[158 140 169  98  99 152 149 112  90]  J196
[ 75 115 135 103  93 177  95  96 192]  J263
[158 152 140 100 169 112  98 149  90]  J628
[119 144 143 138  79 110 104 144 133]  J181
[152 112  99  98 169 140  90 149 159]  J815
order: [ 90  98  99 112 140 149 152 158 169]  J196
order: [149 112  90 158 140 169  98  99 152]  J196

[132 131 126 114 107 134 131 123 106 118 130 123 129 126 110 129 119 124
 125 127 109 111 107 113 123 116 134 114 129] = J281
[122 123 127 126 128 124 122 124 125 124 124 127 123 127 128 121 123 125
 122 124 121 126 127 123 128 122 124 122 123] = J918
[142 138  88  71  66 117 146 128 122 120  91  83  93 100  85 152 114 141
 143  87 167 136  87 161  99 139 110 167 147] = J56
[175 157  77  96 130  70 183 186  69 187 161 158 134 109 139 155 177  91
 179  90 150 148 128  99  96  91  70 137 167] = J137
[175 157 137 175 126  70 183 186  69 187 161 158 134 162 139 165 177  91
 179  90 150 148 128  99  96  91  70 137 167] = J874
[118  87 176 109  82  89 176 160 123 155 177 120 115  92  96  77  99  97
 149 104 162 117  93 108 156 148 164  76  84] = J600
[129 123 111 113 123 107 132 134 108 134 125 129 118 131 126 126 130 114
 131 110 124 127 119 114 116 109 106 123 129] = J803
asked: [129 123 111 113 123 107 132 134 108 134 125 129 118 131 126 126 130 114
 131 110 124 127 119 114 116 109 106 123 129]  J803
order: [125 129 123 114 134 118 116 126 119 131 123 129 111 123 107 113 126 110
 109 132 130 106 134 127 114 129 124 107 131]  J281
order: [118 131 126 126 130 114 131 110 124 127 119 114 116 109 106 123 129 129
 123 111 113 123 107 132 134 108 134 125 129]  J803
howmany J874: [137]  2

[122 118 117 121] -> J214
[178 166 178 122] -> J849
[117 122 119 121] -> J291
[118 121 122 116] -> J354
order: [116 121 118 122]  J354
order: [122 178 166 178]  J849
dup J849:   [178]
order: [122 121 117 118]  J214

[129 131  98 131  96 136 129 121 131 133 129 110] = J491
[131  75 130 120 123 138 112 138 135 113 157 117] = J256
[138 132  75 117 113 135 123 138 157 130 112 120] = J975
[140 121  73 108 124 122 108 148 145 145  97 145] = J745
[129 108  98 127  96 136 142 135 152 108 112 129] = J7
[107 116 180 131 146 123 147 123 126 140 137 126] = J910
[119 153 168 141 152 133 145 133 116 128 108 115] = J884
howmany J745: [145]  3
dup J884:   [133]
howmany J910: [106]  0
howmany J491: [129]  3
order: [138 157 130 112 120 138 132  75 117 113 135 123]  J975

[ 97 112 173  98 119 103 103 112 149 108 123 101 155  99 168 154 121 114
 112 174 119  89 154 137 112  84 137 103 121 155  99 115 160 122 103 150
 112]  J743
[128 130 130 123 126 128 128 125 126 129 127 132 128 126 127 128 123 129
 125 125 130 130 129 130 125 125 125 126 127 128 127 128 125 125 128 131
 128]  J779
[126 122 126 127 123 120 129 128 120 126 128 123 125 121  82 123 126 130
 122 126 125 123 126 131 127 126 126 124 125 120 119 125 121 120 131 126
 119]  J718
[ 92  95 161 112 117 105 113 115 130 116 108 104 153 104 158 155 112 110
 106 163 111 100 149 135 126  98 142 107 114 150 103 109 145 116 111 147
 112]  J729
[128 125 123 128 123 124 128 130 120 129 127 124 123 124 122 123 126 129
 126 122 125 127 122 127 128 129 125 126 127 119 123 127 119 122 130 123
 122]  J52
[130 128 125 130 127 127 131 129 125 128 130 128 125 128 125 128 128 130
 128 125 128 128 125 129 128 130 126 129 127 128 126 128 123 126 132 126
 125]  J293
[143 158 106 173 168 159 171 136 145  88 158 157  85 164  95 127  85 106
 156 113 173 166 115 109  90 177  83 176  92 116 147  97 131 159 166 116
 148]  J853
asked: [128 130 130 123 126 128 128 125 126 129 127 132 128 126 127 128 123 129
 125 125 130 130 129 130 125 125 125 126 127 128 127 128 125 125 128 131
 128]  J779
order: [123 125 125 125 125 125 125 125 126 126 126 126 127 127 127 128 128 128
 128 128 128 128 128 128 128 128 128 129 129 129 130 130 130 130 130 131
 132]  J293
howmany J853: [145]  1
after: [83]  [176]
order: [128 128 130 130 123 126 128 128 125 126 129 127 132 128 126 127 128 123
 129 125 125 130 130 129 130 125 125 125 126 127 128 127 128 125 125 128
 131]  J779
asked: [130 128 125 130 127 127 131 129 125 128 130 128 125 128 125 128 128 130
 128 125 128 128 125 129 128 130 126 129 127 128 126 128 123 126 132 126
 125]  J293
howmany J729: [105]  1

[111  90 111 164 145 126 132  88 133 152 125 122 134 110 119 146 164 125
 131 124  92]  J412
[136 109 124 173 150 145  98 101 150 139 108 143 144 108  94 158 155 122
 158 116 127]  J298
[111 109 124 173 144 128  98 101 117 139 108 139 144 148  94 144 144 125
 158 139 121]  J470
asked: [136 109 124 173 150 145  98 101 150 139 108 143 144 108  94 158 155 122
 158 116 127]  J298
asked: [111  90 111 164 145 126 132  88 133 152 125 122 134 110 119 146 164 125
 131 124  92]  J412
asked: [111 109 124 173 144 128  98 101 117 139 108 139 144 148  94 144 144 125
 158 139 121]  J470
after: [117]  [139]
howmany J470: [144]  4

[158 137 150 151 148] = J683
[153 143 138 153 138] = J510
[150 148 154 154 132] = J793
[160 160 160 160 185] = J66
[170 128 144 147 171] = J641
[170 144 147 128 172] = J233
[128 182 169 163 128] = J198
[178 128 140 145 185] = J104
[163 130 147 150 158] = J833
[130 186 165 161 128] = J17
[149 149 155 154 131] = J836
[153 170 147 160 170] = J161
after: [186]  [165]
after: [178]  [128]
howmany J161: [170]  2
howmany J66: [160]  4
after: [169]  [163]
order: [171 147 144 128 170]  J641
after: [137]  [150]

[128 128 127 128 130] -> J15
[ 65 103 151 131 119] -> J672
[128 128 130 128 130] -> J889
[128 128 125 127 129] -> J624
order: [130 128 130 128 128]  J889
dup J15:   [128]

[131 130 146  78] -> J679
[125  79 131 146] -> J767
[142 150 122 149] -> J760
howmany J760: [150]  1
order: [146 131  79 125]  J767
after: [130]  [146]

[150 110 136 137 108 145 124] = J183
[140 135 141 132 114 133 132] = J336
[133 131 150 145 149 123 107] = J417
[128 110 136 137 132 128 116] = J997
[105 130 138 124 164 106 111] = J230
[123 135 130 122 122 139 135] = J828
[161 112 125 123 115 140 120] = J79
[ 94 126 135 121 126 145 138] = J527
[104 117 166 125 141 144 116] = J611
dup J997:   [128]
dup J527:   [126]

[122  77 105 164] : J113
[142 140 142 142] : J299
[140 140 140 142] : J749
[173 173  93 173] : J208
howmany J299: [142]  3
dup J208:   [173]
order: [140 142 142 142]  J299
howmany J208: [172]  0
dup J299:   [142]
order: [164 122  77 105]  J113

[161 130 144  99 134 158 125 129 140 142 127 118 127 157 149 114 133 104
 139 170 138 104 126 100 118 147 154 144 158 145 157 138 122 125 108 108
 112 103 130 108 124 122 114 127 136 108 136 111 106 124  96 114 153 114
 115 129 112 133] -> J221
[111 124 114 151 120 111 136 127 112 112 119 131 140 121 130 130 117 149
 128 106 118 144 129 141 137 111 102 115 103 107 119 130 134 136 122 144
 122 147 126 120 117 132 139 125 105 144 132 143 132 127 149 128 123 137
 143 123 141 127] -> J965
[147 139 112 116 138 105 113 125 149 147 117 109 132 142 128 116 137 128
 120 145 141 110 125 135 131 119 146 120 127 126 145 144 133 152 139 109
 136 109 122 111 116 133 132 109 126 128 150 132 123 137 135 106 135 153
 127 132 133 149] -> J70
[149 125 138 127 121 135 135 130 115 136 126 126 115 138 141 109 114 148
 138 148 147 117 131 104 117 145 101 147 128 146 116 107 138 127 116  89
 138 151 114 115 129 114 120 148 122 141 139 160 126  70 112 133 145 111
 115 110 138 127] -> J481
[136 132 145 109 137 147 119 123 126 149 133 125 127 137 139 113 131 126
 128 150 135 111 122 109 109 153 147 152 149 146 145 126 120 125 139 105
 134 117 128 132 142 133 112 138 144 106 132 132 128 116 109 127 141 116
 110 135 116 135] -> J371
asked: [147 139 112 116 138 105 113 125 149 147 117 109 132 142 128 116 137 128
 120 145 141 110 125 135 131 119 146 120 127 126 145 144 133 152 139 109
 136 109 122 111 116 133 132 109 126 128 150 132 123 137 135 106 135 153
 127 132 133 149]  J70
order: [135 116 135 110 116 141 127 109 116 128 132 132 106 144 138 112 133 142
 132 128 117 134 105 139 125 120 126 145 146 149 152 147 153 109 109 122
 111 135 150 128 126 131 113 139 137 127 125 133 149 126 123 119 147 137
 109 145 132 136]  J371
asked: [161 130 144  99 134 158 125 129 140 142 127 118 127 157 149 114 133 104
 139 170 138 104 126 100 118 147 154 144 158 145 157 138 122 125 108 108
 112 103 130 108 124 122 114 127 136 108 136 111 106 124  96 114 153 114
 115 129 112 133]  J221
asked: [136 132 145 109 137 147 119 123 126 149 133 125 127 137 139 113 131 126
 128 150 135 111 122 109 109 153 147 152 149 146 145 126 120 125 139 105
 134 117 128 132 142 133 112 138 144 106 132 132 128 116 109 127 141 116
 110 135 116 135]  J371
after: [170]  [138]

[140 106 132 126 153 131 108] -> J40
[ 84 143 152 133  84 143 143] -> J340
[176 143 112 133 163 133  82] -> J295
[ 91 141 142 134  77 119 178] -> J816
[ 99 142 106 142  99 142 146] -> J495
[132 132 132 153 132 126 132] -> J148
order: [132 132 132 126 132 153 132]  J148
order: [106 108 126 131 132 140 153]  J40
after: [131]  [108]
howmany J340: [143]  3
howmany J148: [132]  5
dup J295:   [133]
asked: [ 84 143 152 133  84 143 143]  J340

[126 110 125 119 112 147 160 151 132 130 148 157 144 112 137 123 121 155
 122 127 110 114 136 152 137 107] = J790
[151 157 122 156 114 110 147 137 148 121 138 132 137 130 160 107 152 126
 112 127 119 155 144 112 125 136] = J497
[126 110 125 119 112 147 160 151 132 130 156 157 144 112 137 123 121 155
 122 127 157 114 136 152 137 107] = J68
[126 110 125 119 112 147 160 151 132 130 148 157 144 112 137 138 121 155
 122 127 157 114 136 152 137 107] = J696
asked: [126 110 125 119 112 147 160 151 132 130 148 157 144 112 137 138 121 155
 122 127 157 114 136 152 137 107]  J696
order: [136 122 119 137 152 155 157 112 147 144 114 107 157 126 151 110 132 137
 138 125 160 112 127 121 130 148]  J696
howmany J497: [110]  1
order: [107 110 112 112 114 119 121 122 125 126 127 130 132 136 137 137 138 144
 147 148 151 152 155 157 157 160]  J696

[ 81 148  96 137 148 148] -> J119
[147 127  79 139  96 148] -> J155
[160 127  81 138  96 148] -> J494
order: [148  96 138  81 127 160]  J494
after: [79]  [139]
howmany J119: [148]  3

[128 192 190 136]  J429
[128 135 189 161]  J702
[128 137 191 155]  J253
[129 129 129 193]  J698
[133 176 133 131]  J90
[130 132 186 165]  J356
[132 133 179 171]  J199
order: [128 136 190 192]  J429
after: [190]  [136]
asked: [128 192 190 136]  J429
dup J698:   [129]
after: [191]  [155]
dup J90:   [133]

